A small network was shown many inputs. Here are its activations along a few directions, one row for each input.
Each table varies a few parts of the input and shows all the possible inputs, shuffled.
A made-up example of a description, with smaller parts first: one of 6 places along a line, together with either a single point or one of 11 places along a line or (one of 3 separate values, together with one of 5 places around a ring).
Shared parts are said once, and a part with two or three values counts as separate values.
(in the rows, 128 means zero)

Rows:
R1: [ 76 104  94 119 111 155 183 160 165 159 160]
R2: [125  78 164  71  28 152 147 114  77 110 170]
R3: [ 92  73 140  97  87 117 165 107 134 153 228]
R4: [129 139  59 125  21 138 128 179 119  79  39]
R5: [178 178 113 185 210  81  63 124 192 123  66]
R6: [133 156  49 164 147 103  78 166 109 113  66]
R7: [ 47  70 108  70  40 193 174 165  93 115 179]
R8: [171 104 169  87  45 156 150 120 102  92 113]
R9: [182 182  94 153 162  94  78 149 118  96  57]
R10: [141  92 181 107  92 109 158  94 131 145 205]
R11: [193 152 167 165 215  86  75 111 185 133  79]
R12: [178 163 104 116  37 125 129 157 126  59  29]
R13: [ 91 133  41 152 174 129 111 165 102 128 108]
R14: [104 123  71 154 113 127 170 162 174 130 121]
R15: [130 102 154 102 147 113 102  97  67 142 193]
R16: [132 152  67 197 199  93  60 145 185 144  73]
R17: [179 127 158 120 165 122 103 111  94 129 138]
R18: [146 147  79 166  88 100 138 163 180 114  78]
R19: [209 146 173 138 111  92 149 132 179 109  82]
R20: [ 79  83 112  93 144 120 108 109  70 150 215]
R21: [201 156 147 132 167  93  92 136 112 108  70]
R22: [193 133 157  97  49 134 137 148 124  72  43]
R23: [ 63  82 126 107 104 153 184 142 150 148 211]
R24: [126 101 173 130 198 107  85  69 138 174 201]
R25: [ 59  94  78  81  45 195 175 179 106 122 124]
R26: [ 86 111  54 113  45 173 159 181 116  92  84]
R27: [180 206 245 150 111 127 191  78 122 123 109]
R28: [172 126 179 150 212 111  87  81 164 154 146]
R29: [ 87 130  60 185 224 118  96 139 178 158 116]
R30: [188 115 185 125 109 120 158 106 158 130 150]
R31: [ 53  94  96 105 166 157 127 147  82 150 200]
R32: [165 219 216 144 169 134 130  81  55 120  96]
R33: [192 173 122 157 101  88 139 142 185  95  69]
R34: [ 64 116  66 116 171 158 126 161  96 158 148]
R35: [ 73  84 132 121 193 112  92  77 139 179 223]
R36: [ 45  92 117 134 213 146 112 114 154 176 206]
R37: [164 196 227 110  45 167 186  95  65  83  69]
R38: [ 59 113  85 146 221 148 110 133 170 188 155]
R39: [164 215 235 175 219 122 113  55 128 153 109]
R40: [ 72  59 124  60  22 156 153 125  79 114 193]
Changing only one part turns R32 into R27. The same change can be made to R17. Which row results?
> R30
Changing only one part turns R24 into R2. The same change can be made to R5. Which row results?
> R12
Describe the family of inputs behind these rows.
> one of 4 places along a line, together with either a single point or one of 9 places around a ring
Start at R34 and move only the place on the ring of 9, one step at a time. The first step leads to R31. Which rows follow, in order?
> R20, R15, R17, R21, R9, R6, R13

Rows:
R41: [124 138 110 152 180 117  83 112 130 138 120]
R42: [123 144  93 137 120 126 130 140 133 118 102]
R43: [157 132 165 135 166 101 115 108 127 136 149]
R44: [123 118 100 111  69 136 137 164 109  90  92]
R45: [147 150 164 149 155 112 134 110 148 142 119]
R46: [155 136 167 129  93 128 148 126 140 102 103]
R47: [ 45  69  84 101 119 158 144 144 118 154 198]
R48: [151 129 150 102  61 151 154 148  91  91 110]
R49: [130 138  99 157 170 125 116 136 162 148 109]
R50: [148 154 148 129 108 131 144 116 117 116 117]
R51: [138 133 105 127  97 120 128 155 157 115  96]
R52: [ 73  81 141  89 104 159 160 120 103 155 219]
R53: [132 123  96 148 180 111  97 128 145 146 126]
R54: [145 147 171 125 170 115 100  84 112 143 132]
Describe the family of inputs behind these rows.
> one of 2 separate values, together with either a single point or one of 6 places along a line
Changing only the choice among 2 separate values turns R52 into R47. The same change can be made to R54. Which row results?
> R41
Which other rows does R50 become when the place on the line of 6 takes its other values? List them by row number.
> R43, R45, R46, R48, R54
Which other rows does R51 become when the choice among 2 separate values takes its other values? List them by row number.
> R46

Rows:
R55: [156 151 122 131 130 123 110 137 105 114  89]
R56: [ 97 122 142 113 145 142 131 115 108 146 160]
R57: [127 112 154 129 144 119 125 101 135 148 164]
R58: [103 125  95 152 165 124 112 133 160 149 136]
R59: [127 113 140 130 157 115 121 111 156 143 159]
R60: [145 152 104 153 127 120 122 140 156 118  79]
R61: [142 152 108 142 128 114 114 147 127 110  86]
R62: [119 113 120 142 165 121 126 129 165 151 145]
R63: [100 126  96 141 167 117 107 137 131 141 141]
R64: [106 120 128 126 161 140 111 120 103 139 150]
R65: [103  93 103  89  24 158 174 161 110 100 128]
R66: [161 142 130 144 126 117 135 136 161 119  89]
R67: [114 118 146 120 141 132 139 107 118 146 175]
R68: [ 66  69  91  84  59 162 163 152 112 129 180]
R69: [138 150 154 119 108 139 140 125 105 113 105]
R70: [169 141 152 132 119 110 129 122 152 111 104]
R71: [170 141 167 132 105 114 133 112 132 116 109]
R72: [114 123 111 126 166 126 101 127 108 146 145]
R73: [155 146 159 126 102 128 148 118 115 113 121]
R74: [148 149 139 128 120 139 118 130 102 107  94]
Changing only one part turns R60 into R58. The same change can be made to R69. Which row results?
> R56
Describe the family of inputs behind these rows.
> one of 2 separate values, together with either a single point or one of 9 places around a ring
Which other rows does R67 become when the choice among 2 separate values takes its other values? List them by row number.
> R73
